A small network was shown many inputs. Here are its activations along a few directions, one row for each input.
In each table, some parts of the input vary, and every possible input appears once, in random order.
Descriptions start from the smaller parts, as in this example, which fits no table here: line(6) and (point or (values(2) and ring(5)) or ring(11)).
Shared parts are said once, and a part with two or three values counts as separate values.
(in the rows, 128 means zero)

Rows:
x1: [135 108 122 108 116  79 135 139  94 100 173 148 108 147 172  90 130 127]
x2: [159 150 159  89 131  91 148 111 153  95 169 183 153 139 117 111 107 148]
x3: [119 118  99 126 147 196 144 122 126 205 101 117  99  91 130 167 158 110]
x4: [129 127 116 153 113 145 145 169 127 147  21 103 150 129 108 126 118 104]
x5: [129  71 119 116 118 182 148 111  83 164 117 151 103  71 103 155 160 153]
x6: [117 166 128 128 131  96 109 161 119 143 161 123  96 157 182 103 117  91]
x7: [ 90 173 116 111  95 109 101 170 139 137 146 111 178 158 156 122 122 108]
x8: [125 125 118 161 155 210 142 128 130 175 122 129  86  78 148 172 173 102]
x9: [132  73 112 136 141 199 163 112 101 134 139 155  86  78 123 160 180 130]
x10: [110 125 102  90  79  94 128 146 111  90 162 133 186 137 145 111 130 142]
x11: [ 89  79 164 154 127  85  74  22 152  74 113  35  52 176 100 143 125 174]
x12: [144  89 112 129 100 142 160 148  90  92  39 125 156 115  78 114 132 131]
x13: [156 134 124 107 149 100 118 101 103  97 181 180 134 149 154  93 107 132]
x14: [154 201 162 102 149 107 114 139 183 135 154 154 143 147 129 113 109 118]
x15: [102 133 169 179 122 104  61  37 170 114 104   9  50 184 120 145 122 149]
x16: [148  64 100 167 139 138 160 159 101 126 107 158 135  86  85 153 138 157]
x17: [130 142 150  85 109 103 158 129 137  84 162 135 195 124 112 106 107 151]
x18: [140 184 127 124 160 113  86 126 138 142 167 157 121 152 163 101  93  91]
x19: [117 185 163 105 125 118 125 156 171 131 146 113 189 140 131 108 106 121]
x20: [133 114 100 190 154 149 140 175 132 177  78 140 139 100 104 166 125 121]
What do these inputs look like to the network?
> values(2) and (point or line(4) or ring(5))
The inputs of x3 and x5 match in every part but the values(2) part. If x15 is changed in the same way as x3 into x5, which row does it become?
> x11

Rows:
x21: [139 132 108 143 135 159 143 173 126 159  93 145 160 104 115 146 126 116]
x22: [139 144 112 127 151 190 151 165 119 192 128 169 136  72 142 158 151 100]
x23: [128 209 150  72 121  44 111 153 165  87 232 159 188 182 167  66  78 134]
x24: [146  85  99 112 124 145 155 127  77 120 133 177 129 100 132 123 148 124]
x25: [125 147 137 151 160 171 114 116 136 188 112 112  78 104 148 159 147  99]
x26: [126 104 112 126  95 129 156 166 109 106  80 127 171 126 108 117 129 124]
x27: [100 105 130 145 103 123 114 111 135 117  88  68 125 141 105 142 132 146]
x28: [149  84 122 120 122 135 167 131 109 104 123 160 143 104  96 130 138 152]
x29: [126  88 122 145 139 135 118  86 104 127 139 120  64 123 134 138 147 138]
x30: [110 216 172  95 123  34  77 113 184  80 217 105 136 214 175  68  80 128]
x31: [116 134 128 156 136 148 102 110 144 156  81  86 120 128 115 156 125 122]
x32: [131  88 144 144 128 123 128  84 129  99 110 107  84 137 100 131 135 152]
The inputs of x30 and x23 match in every part but one. If x27 is changed in the same way as x30 into x23, which row does it become?
> x26
What do these inputs look like to the network?
> values(2) and (point or ring(5))
Which other rows does x29 become when the values(2) part takes its other values? List them by row number.
> x24
Which other rows does x25 become when the values(2) part takes its other values? List them by row number.
> x22

Rows:
x33: [131 147 101  97  96  39  96 161 136  85 163 149 164 206 178 103 103 101]
x34: [130  98 130 122  92 147 176 155 122  94  95 122 178 102  93 133 154 140]
x35: [138 153 104 155 144 152 133 186 141 184 101 149 132 114 124 148 130 114]
x36: [ 83 164 119  90  83  66 113 170 122  89 162 106 173 175 162  64 102 103]
x37: [144 207 185 108 145  70  97  83 181  97 173 133 129 182 119  82  94 129]
x38: [113 161 122  91 109  65 111 126  99 101 242 147 127 157 193  71 116 140]
x39: [131 141 124 116 158 169 133 156 130 192 164 164 101  83 146 161 157 117]
x40: [140 138 139 166 168 149 122 116 125 163 105 115  73 112 146 140 134  90]
x41: [131 143 115 190 159 139 110 138 137 165  88  95 107 120 138 160 129 105]
x42: [113  75 132 124  91 114 140 114 118 118  68  83 144 118  85 136 146 161]
x43: [160 129 116 111 148 155 149 141 100 144 117 193 154  94 125 114 122 110]
x44: [ 93 193 182  92 122  97 105 121 208  89 127  71 170 188 139  99  70 142]
x45: [102  86 115 142 141 163 104  64 116 135 150 103  63 120 137 150 168 139]
x46: [140  63 113 149 113 101 131 117 118 111  86 110 127 128  76 142 125 162]
x47: [127 158 131 104 114  59 112 144 101  86 195 151 125 181 174  43 105 115]
x48: [121  94 125 156 133 154 108  80 109 122 105 111  59 137 124 128 143 125]
x49: [129 187 181  87 144  99  98  79 189  98 214 114 117 167 161 113  80 165]
x50: [132 130 134 149 170 159 115 103 127 176 154 108  75  97 158 169 158 103]
x51: [160  88 134 129 128 145 178 133 105  87 123 168 132 105  99 117 142 143]
x52: [155 132  88 130 140 150 142 162 113 144 104 171 186 107 111 130 117 118]
x53: [117 156 122 128 110 167 143 185 142 192  93 122 146 109 129 150 141 101]
x54: [145 146 128 133 152 161 140 165 130 183 116 170  99 102 135 129 136 101]
x55: [135  83 126 119 127 151 178 114 113 101 164 173 138  83 114 145 159 156]
x56: [112  99 106 178 118 141  93 105 119 120  90  95  88 144 110 156 132 131]
x57: [139 128 112  99 149 161 145 127 100 157 162 194 157  77 137 147 142 125]
x58: [ 85 108 127 151  97 154 102 105 119 127  73  66 105 134 118 150 153 130]
x59: [124 185 170 124 144  83  91 120 204  87 143 103 155 202 135 104  55 151]
x60: [132 137 107 106 105 163 150 161 115 153  95 147 201 100 118 134 129 106]
x61: [145  64 133 128 124 113 148  91 101 112  98 127  95 123  87 122 130 156]
x62: [110 149 140 162 128 154 121 139 136 172  74  67 122 113 146 161 141  99]
x63: [155  89 111 147 118 133 165 159 118  85 111 149 160 115  82 138 136 145]
x64: [126  66 124 113 126 122 148  74 102 126 141 123  94 103  97 151 144 174]
The inputs of x56 and x45 match in every part but one. If x46 is changed in the same way as x56 into x45, which row does it become?
> x64
What do these inputs look like to the network?
> line(4) and (values(2) or ring(6))
Which other rows does x33 become when the values(2) part takes its other values? List them by row number.
> x59
Start at x48 and move only the ring(6) part, one step at a time. The first step leads to x61. Which rows follow, in order?
> x51, x43, x54, x40

Rows:
x65: [125 175 153 139 123 114 105 130 176  91 126 108 167 170 119 115  98 131]
x66: [141 160 130 133 146  74  96 134 130 130 129 139 105 177 154  92  91 105]
x67: [ 99 179 145 100 110  99 112 161 144 146 159  99 133 155 173 101 127  96]
x68: [140  67  94 147 101 159 165 150  82 134  69 134 135  87  94 154 173 119]
x69: [120 153 139  68 115 105 129 103 138 108 170 149 189 132 120 103 115 143]
x70: [108 184 125 146 134 110  87 145 152 118 145 106 133 179 166 108 103  92]
x71: [148 121 138 103 130  90 147 130 136  73 202 174 154 138 114 106 113 162]
x72: [161 148 151 122 138  81 118 117 158 107 114 135 139 170 101  99  81 136]
x73: [122  91  88 182 144 190 136 161 106 194  95 122 125  75  95 182 143 143]
x74: [109 175 169  94 101  98 140 141 168 119 139 103 166 143 125 111 118 134]
x75: [158 118 151 155 184 208 155  90 117 186 103 141  68  56 127 172 169  99]
x76: [ 89  90 149 165 123  98  68  14 146  74  98  25  31 144 120 144 144 187]
x77: [140 133 113 113 131  89 131 145 112  98 217 175 119 150 170  97 121 137]
x78: [114 163 120  78 111 106 105 122 109 132 188 149 154 142 175  99 118 112]
x79: [133  62  90 160 129 170 163 160 102 152  74 118 147  82 112 188 148 137]
x80: [132  53 109 126 103 176 181 142  67 115  52 149 124  97  99 116 151 120]
x81: [135 107 113 143 153 209 137 131 134 198  96 151  88  80 111 190 162 124]
What do these inputs look like to the network?
> point or line(6) or (values(2) and ring(5))
Start at x80 and move only the line(6) part, one step at a time. The first step leads to x68. Which rows follow, in order?
> x79, x73, x81, x75
